Each row below holds a small network's activations on one input, seen along a few directions.
Each table varies a few parts of the input and shows all the possible inputs, shuffled.
Descriptions start from the smaller parts, as in this example, which fits no table here: one of 5 places around a ring, together with either a single point or one of 11 places around a ring or (one of 3 separate values, together with one of 4 places along a line).
Shared parts are said once, and a part with two or three values counts as separate values.
In the rows, zero is written as 128.

Other details of the inputs shift rows strongly along three fixed directions, in all tables alike. That doesn't count.
To show where, the next rows are all for the same input, with only those details redrawn:
[109 111 112 133 139 155 115 157 137  78 120 145]
[140 156  96 165 138 141 153 111 148 107 134 114]
[142 157  93 166 138 139 151 108 147 107 135 111]
[130  80 121  88 168 119 101 145  95 176 121 135]
[147 141 213 155 129 111 153 141 113 132 132 151]
[124  88 215 109 144 114 110 173  89 142 121 171]
[115 117 163 137 134 142 121 163 126  84 120 160]
[149 159 141 168 132 128 159 116 137 118 135 125]

A family of inputs:
R1: [124 163 125 148  99 125 153 101 135 141 135 111]
R2: [155 122  89  86 136  92 129 101 101 210 132 101]
R3: [124 122  85 120 131 140 115 151 129  84 121 127]
R4: [117 126 111 112 117 129 124 142 115 121 122 130]
R5: [129 118 125 110 134 123 117 157 114 109 122 139]
R6: [109  97 209 110 139 123 103 160 110 147 122 159]
R7: [150 157 156 165 122 126 153 122 145  96 136 133]
R8: [129 167 131 143  95 121 149 101 142 131 134 113]
R9: [121 108  68 125 153 150 111 135 135 111 125 117]
R10: [ 90 107  80  97 115 146 101 137 131 118 119 129]
R11: [124 114  98 121 140 146 107 147 145  82 124 130]
R12: [134 140 212 130 105 102 136 108 126 168 132 137]
R13: [104 100  89 117 143 152 103 132 145 112 127 120]
R14: [ 91 119 163 127 103 152 109 140 142  98 120 147]
R15: [142 154 153 156 118 129 147 103 160 118 138 124]
R16: [ 91 124 115 107  99 149 106 145 142  83 117 137]
R17: [147 121  88  96 138  98 134 102  93 215 132 101]
R18: [128 155  88 138 114 136 132  83 166 132 133  97]
R19: [151 162 118 163 125 119 164 116 123 124 137 116]
R20: [ 92 113 106 116 112 159 103 128 150 101 123 128]
R21: [130  79 102  78 156 111 101 151  83 173 122 132]
R22: [148 160 114 144 102 113 157 106 129 132 135 114]
R23: [168 120 100 119 162  97 141  92 108 211 140  99]
R24: [141 138 220 147 116 110 141 123 134 136 133 143]
Question: What is each input in this table made of?
Answer: one of 4 places along a line, together with one of 6 places around a ring
Question: Changing only the place on the line of 4 turns R22 into R4. The same change can be made to R24. Which row results?
Answer: R13
Question: Which other rows does R21 become when the place on the line of 4 takes its other values? List them by row number.
Answer: R3, R5, R19
Question: A walk changes only the place on the line of 4. It starts at R16 and steps to R8. List the rest of the walk in order.
Answer: R10, R1

A family of inputs:
R25: [117 117  65 141 125 154 136 143 144  91 124 120]
R26: [ 92  89 118 104 137 142  95 176 120 102 134 137]
R27: [137 143 123 131 118 108 140 119  99 150 142 115]
R28: [133 176 156 165 113 147 137 127 146  71 114 138]
R29: [150 114 195 129 154 105 140 110 106 198 138 140]
R30: [164 132 186 101 123  82 142 129  91 179 126 146]
R31: [165 124  83  93 149  96 125  84 132 187 133  98]
R32: [110 117  72 131 125 148 119 117 159  79 119 102]
R33: [ 88  95 107  98 156 160  79 173 139  99 110 134]
R34: [123  86 116  87 173 128  80 143 117 174 111 129]
R35: [117 109 117 116 145 144 112 115 125 123 122 128]
R36: [132  95  49  76 145 134  89 131 129 125 118 124]
R37: [161 159 107 173 128 118 175  78 163 148 148  82]
R38: [113 157  71 135 125 150 129 132 132  99 113 112]
R39: [170 119 183 135 134  83 155 120  93 203 134 138]
R40: [177 175  99 161 131 114 168  76 172 139 148  96]
R41: [169 151  80 172 130 127 162  81 157 134 140 101]
R42: [139 156 143 172  94 137 160 127 139  67 121 136]
R43: [113 110 183 122 121 126  94 152 116  92 130 153]
R44: [160 134  96 116 147  84 137  70 115 214 150  76]
R45: [126 125 188 130 109 119 118 158  97 101 126 161]
R46: [129 121 184 141 118 126 122 166 103 107 137 165]
R47: [130 126 110 109 134 124 136 141 140 131 134 118]
R48: [115  73  94  76 138 117 103 148  91 163 111 125]
R49: [ 93 113 185 127 127 131 119 145 123  99 121 155]
R50: [115 133 191 130 112 110 130 151 106 116 139 141]
R51: [133  68  92  80 149 122  88 129 102 159 113 126]
R52: [107  75  88  76 146 164  72 183 138  71 114 159]
R53: [120 180 143 178 112 145 156 147 146  78 122 140]
R54: [120 113 101 116 127 122 131 126 124 134 125 103]
R55: [147 164  68 165 122 133 160 104 136 129 153  95]
R56: [149 104 192 116 144 103 115 134 105 176 143 140]
R57: [150 119 191 102 142  88 135 133 122 179 137 135]
R58: [127 142  83 149 125 150 144 109 127 102 125 125]
R59: [152 164  92 171 130 126 160  86 160 133 158  85]
R60: [122 142 127 133 145 126 135 136 129 152 125 117]
R61: [122 123 166 115 117 125 131 177 123 100 125 162]
R62: [126 187 168 155  60 123 159  96 172 109 140 135]
R63: [127 145 138 173 124 166 146 130 152  70 130 147]
R64: [132 119 193 128 146  97 154 126  97 199 139 136]
R65: [129 174 136 149  94 130 159 138 145  63 127 134]
R66: [144 135 170 115 136  97 123 130  82 183 113 141]
R67: [ 99  68  44  91 154 143  95 153 130 131 122 114]
R68: [130  96  55  96 147 129  87 118 112 144 132 117]
R69: [ 98 121 176 130 116 135 132 159 100 101 116 163]
R70: [174 196  93 183 134 120 176  81 141 162 136  97]
R71: [105 131  90 134  80 149 125  97 167 122 129 115]
R72: [155 182  87 162 134 131 147  72 156 135 126  83]
R73: [119 100 185 119 121 130 110 150 126  91 114 151]
R74: [ 99 102  56  85 158 145  80 134 130 134 110 105]
R75: [133 122 170 119 119 126 125 172 122  96 122 169]
R76: [130 128 142 141 147 129 146 109 131 158 140 116]
R77: [125 129 149 165 117 156 133 140 166  55 127 137]
R78: [118 130 193 148 124 129 152 153 104 129 129 161]
R79: [124 106  73  77 145 118 104 121 137 144 126 106]
R80: [121  78  97  82 169 144  72 157 108 158 107 139]
R81: [114 117 204 110  99 111 130 102 109 209 131 147]
R82: [118 136 197 112 111 102 135 159 120 109 126 151]
R83: [107 116  60 142 140 172 121 139 138  82 123 139]
R84: [132 148 143 171 114 152 131 141 148  57 141 146]
R85: [ 88 122  72 130 130 161 124 134 140  82 123 118]
R86: [104 175 141 161 109 148 144 143 149  64 116 125]
R87: [131 127 198 139 123 128 132 131 107 121 122 159]
R88: [117 136 132 124  86 120 120  94 133 170 144 119]
R89: [138 150 111 110 112 109 130  66 129 239 126  94]
Question: Changing only one part turns R72 into R43. The same change can be made to R74. Which row results?
Answer: R44
Question: What is each input in this table made of?
Answer: one of 5 separate values, together with either a single point or (one of 2 separate values, together with one of 6 places around a ring)
Question: Which other rows agree with R57 in the choice among 5 separate values? List them by row number.
Answer: R30, R31, R36, R40, R47, R52, R61, R62, R65, R75, R79, R82
Question: Which other rows does R40 become when the choice among 5 separate values takes its other values? List them by row number.
Answer: R29, R34, R56, R77
